These are the activations of a small neural network, seen along a few directions. Each row is one input.
In each table, some parts of the input vary, and every possible input appears once, in random order.
Descriptions start from the smaller parts, as in this example, which fits no table here: one of 5 places around a ring, together with either a single point or one of 11 places around a ring or (one of 2 separate values, together with one of 6 places along a line).
Shared parts are said once, and a part with two or three values counts as separate values.
In the rows, 128 means zero.

Other details of the inputs vary at random and push rows far along two fixed directions, the same in every table; ignore that.

Table:
R1: [127 129 134 122 128 146 120 127 125 121 120]
R2: [130 129 129 111 122 145 119 125 117 122 120]
R3: [123 122 133 111 119 136 124 110 134 120 112]
R4: [125 122 133 118 120 140 126 104 136 119 119]
R5: [142 138 140 118 124 123 122 118 113 133 116]
R6: [135 142 129 111 127 135 116 123 115 129 114]
R7: [142 145 137 103 127 113 143 121 104 120 116]
R8: [139 136 138 116 127 112 111 116 104 127 124]
R9: [132 137 123 115 121 140 117 122 112 122 114]
R10: [142 135 131 112 115 124 117 120 105 126 112]
R11: [122 128 138 111 122 131 123 114 135 131 115]
R12: [135 140 121 112 126 141 136 116 108 124 124]
R13: [131 118 106 143 130 122 132 166 152 151 162]
R14: [131 132 137 114 130 142 118 125 123 127 119]
R15: [117 113 107 141 123 100 127 152 156 149 164]
R16: [129 133 140 114 138 131 117 123 120 123 131]
R17: [120 131 142 113 128 126 125 115 134 130 123]
R18: [122 126 135 110 120 135 123 113 133 123 113]
R19: [141 131 128 116 112 126 118 119 107 123 112]
R20: [114 137 142 104 125 122 148 123 124 123 123]
R21: [133 141 135 121 137 132 120 123 122 125 121]
R22: [ 84 108 193 232 150 172 151  92 197  85  92]
R23: [144 135 126 113 118 129 136 112 103 126 121]
R24: [129 119  91 158 116 125 132 157 145 142 157]
R25: [ 89 108 191 237 162 172 136 100 181  73 103]
R26: [123 112  93 152 144 109 137 163 139 146 149]
R27: [121 110  98 139 116 116 152 149 154 146 162]
R28: [138 135 140 122 128 114 118 115 111 126 122]
R29: [141 131 130 126 112 132 122 113 109 122 117]
R30: [143 136 135 113 118 122 117 119 108 130 112]
R31: [134 141 135 120 134 137 122 123 121 130 119]
R32: [125 122 107 139 133 114 156 170 148 135 163]
R33: [133 148 132 105 136 126 143 126 112 117 121]
R34: [129 133 141 121 139 138 122 125 128 122 126]
R35: [114 120 131 106 138 122 130 116 119 134 116]
R36: [129 108  98 156 134  96 139 161 134 151 146]
R37: [143 139 138 113 126 117 119 118 109 131 118]
R38: [128 112  96 151 117 131 133 160 148 143 163]
R39: [132 139 126 116 125 139 117 124 114 123 114]
R40: [129 123 102 152 132 106 127 160 147 143 162]
R41: [127 121 102 154 132 106 122 160 144 142 163]
R42: [116 130 144 118 129 123 123 112 133 127 126]
R43: [129 115  97 147 124 130 149 158 144 142 166]
R44: [126 123 128 108 148 132 126 126 109 128 120]
Description of these inputs: one of 4 places along a line, together with either one of 3 separate values or one of 8 places along a line.
Question: Changing only the place on the line of 4 turns R14 into R6. The same change can be made to R2. Which row results?
Answer: R9
Question: Start at R29 and move only the place on the line of 4, one step at a time. The first step leads to R24. Which rows follow, in order?
Answer: R38, R4
Question: Which other rows does R12 become when the place on the line of 4 takes its other values? List them by row number.
Answer: R23, R27, R43

Table:
R45: [120 119 116 129 119 121 137 140 150 138 148]
R46: [135 125 111 145 120 118 128 144 134 135 142]
R47: [129 129 129 127 127 145 129 122 126 122 120]
R48: [116 124 137 119 130 131 135 115 133 124 123]
R49: [130 122 111 141 128 118 140 148 131 136 144]
R50: [126 128 138 126 127 136 120 120 131 122 124]
R51: [123 132 135 124 131 139 125 122 130 121 125]
R52: [123 128 130 125 128 144 125 123 130 122 120]
R53: [127 134 139 127 139 128 133 123 125 122 122]
R54: [131 130 129 130 122 142 131 123 122 121 118]
R55: [121 129 135 124 138 134 129 122 125 123 123]
R56: [130 128 136 135 132 127 122 118 121 125 120]
R57: [132 130 133 135 131 127 127 120 118 120 118]
R58: [132 133 138 135 134 121 127 122 120 121 116]
R59: [127 125 133 127 124 141 119 120 130 124 120]
R60: [132 127 132 136 122 137 118 118 125 125 117]
R61: [119 123 134 119 121 141 131 115 137 124 120]
R62: [133 129 129 137 122 138 123 120 122 121 114]
R63: [129 134 140 130 135 126 135 124 121 121 119]
R64: [132 131 137 135 125 132 118 118 124 124 122]
R65: [124 129 143 127 136 124 124 122 129 125 120]
R66: [132 125 113 143 121 123 137 147 136 134 145]
R67: [128 122 109 136 132 119 138 148 135 138 148]
R68: [147 151 108  37 123 100 111 136  80 156 138]
R69: [131 124 120 144 129 106 127 144 135 141 140]
R70: [130 125 111 137 126 125 135 147 139 136 149]
R71: [124 126 138 126 134 131 123 120 126 123 123]
R72: [119 120 120 128 128 109 139 141 148 141 144]
Question: Describe the family of inputs behind these rows.
Answer: one of 4 places along a line, together with either a single point or one of 6 places around a ring
Question: Changing only the place on the line of 4 turns R54 into R66. The same change can be made to R60. Which row results?
Answer: R64
Question: Start at R53 and move only the place on the ring of 6, one step at a time. The first step leads to R63. Which rows follow, in order?
Answer: R58, R69, R65, R68
Question: Start at R62 and move only the place on the line of 4, one step at a time. The first step leads to R46. Which rows follow, in order?
Answer: R57, R58
Question: Start at R56 and move only the place on the ring of 6, one step at a time. The first step leads to R57. Which rows follow, in order?
Answer: R49, R67, R55, R71

Table:
R73: [144 143 126 136 116 144 133 140 120 117 127]
R74: [136 127 130 142 130 114 132 133 127 130 113]
R75: [118 135 135 134 161 127 130 139 128 129 133]
R76: [120 123 131 134 131 135 107 126 145 127 136]
R77: [113 123 131 118 136 125 148 126 137 126 136]
R78: [142 121 126 154 120 125 116 125 122 128 130]
R79: [122 131 130 134 142 118 147 127 129 123 130]
R80: [137 152 148  34 119 146 106  78  87 121  83]
R81: [136 124 122 142 120 129 126 135 124 130 114]
R82: [115 115 119 125 130 137 136 124 141 117 132]
R83: [123 134 138 138 141 123 153 124 128 125 133]
R84: [136 132 123 131 108 156 130 138 135 118 133]
R85: [131 123 123 143 113 138 113 116 131 132 133]
R86: [124 124 119 136 114 142 124 127 139 132 118]
R87: [134 133 125 143 138 122 144 127 121 121 124]
R88: [122 131 141 140 141 113 111 133 130 123 135]
R89: [118 128 129 134 142 115 140 130 128 120 129]
R90: [111 128 146 128 137 122 111 128 139 127 136]
R91: [120 137 140 122 123 137 142 137 147 120 137]
R92: [141 125 135 148 128 112 121 125 127 129 123]
R93: [129 140 130 144 159 131 127 137 121 125 125]
R94: [120 125 131 132 133 110 138 131 130 129 124]
R95: [137 130 124 145 126 138 145 131 115 124 130]
R96: [118 121 144 128 126 118 125 120 146 134 131]
R97: [122 124 142 139 131 112 129 127 138 130 119]
R98: [142 148 128 143 126 129 141 139 131 119 132]
R99: [141 123 136 151 129 112 121 123 121 128 130]
R100: [107 119 134 123 130 121 141 127 142 130 126]
R101: [135 134 133 149 139 116 110 132 123 122 130]
R102: [129 145 139 139 130 129 143 137 140 116 133]
R103: [131 124 122 140 111 138 113 120 139 134 127]
R104: [122 117 128 120 151 150 123 137 139 130 134]
R105: [118 120 144 131 127 116 125 118 139 132 139]
R106: [123 124 137 134 133 111 134 132 135 130 118]
R107: [126 125 122 145 122 140 101 130 135 130 135]
R108: [120 116 121 123 129 139 142 122 140 120 133]
R109: [121 121 116 135 114 143 128 126 133 127 123]
R110: [122 121 131 137 120 131 120 113 145 128 136]
R111: [124 123 128 129 119 131 119 118 150 133 130]
R112: [131 154 158  26 124 128 111  85  79 129  87]
R113: [131 121 121 145 122 130 131 134 119 123 118]
R114: [171 142  45  62 108  64 139 192  90 195 198]
R115: [130 123 140 140 130 107 123 126 135 131 130]
R116: [106 120 134 125 138 126 142 125 139 119 131]
R117: [125 124 121 138 111 141 119 125 140 135 120]
R118: [135 131 127 150 129 130 104 133 121 123 128]
R119: [112 123 141 125 126 119 130 126 149 138 124]
R120: [142 123 127 149 119 126 116 126 127 128 122]
R121: [116 119 120 120 121 134 133 123 143 126 126]
R122: [136 126 134 146 127 114 127 130 128 130 114]
R123: [137 124 126 147 118 129 121 131 127 131 115]
R124: [131 122 141 138 131 106 123 122 126 130 136]
R125: [153 125  39  49  90  72 114 191 127 204 193]
R126: [127 122 121 136 118 150 143 126 126 126 135]
R127: [130 127 130 146 132 117 137 129 124 124 116]
R128: [127 120 123 134 143 156 118 140 130 131 130]
R129: [134 126 119 145 128 135 140 132 118 119 125]
R130: [130 131 123 141 138 118 137 131 119 119 124]
R131: [113 123 137 118 157 136 129 142 138 134 138]
R132: [130 132 123 147 149 144 122 143 120 127 126]
R133: [130 124 118 144 128 133 132 135 116 117 124]
R134: [113 126 138 123 135 130 154 124 137 130 140]
R135: [136 149 138  52 119 156 107  84  68 109  92]
R136: [120 120 124 128 126 142 149 122 140 126 140]
R137: [141 150 142  51 119 159 114  81  68 111  92]
R138: [130 128 128 123 116 150 136 134 148 116 135]
Question: Changing only one part turns R86 into R106. The same change can be made to R128. Which row results?
Answer: R75
Question: Changing only one part turns R116 into R135. The same change can be made to R90. Which row results?
Answer: R107
Question: Describe the family of inputs behind these rows.
Answer: one of 6 places around a ring, together with either one of 3 separate values or one of 8 places along a line
Question: Which other rows does R136 become when the place on the line of 8 takes its other values? List them by row number.
Answer: R80, R82, R108, R110, R111, R121, R125
Question: Start at R83 and move only the place on the line of 8, one step at a time. The first step leads to R79. Which rows follow, in order?
Answer: R89, R94, R106, R97, R115, R124
Question: Which other rows agree with R122 in the place on the ring of 6? List them by row number.
Answer: R74, R87, R92, R93, R98, R99, R101, R114, R127, R130
Question: Which other rows agree with R73 in the place on the ring of 6? List them by row number.
Answer: R78, R81, R95, R113, R118, R120, R123, R129, R132, R133
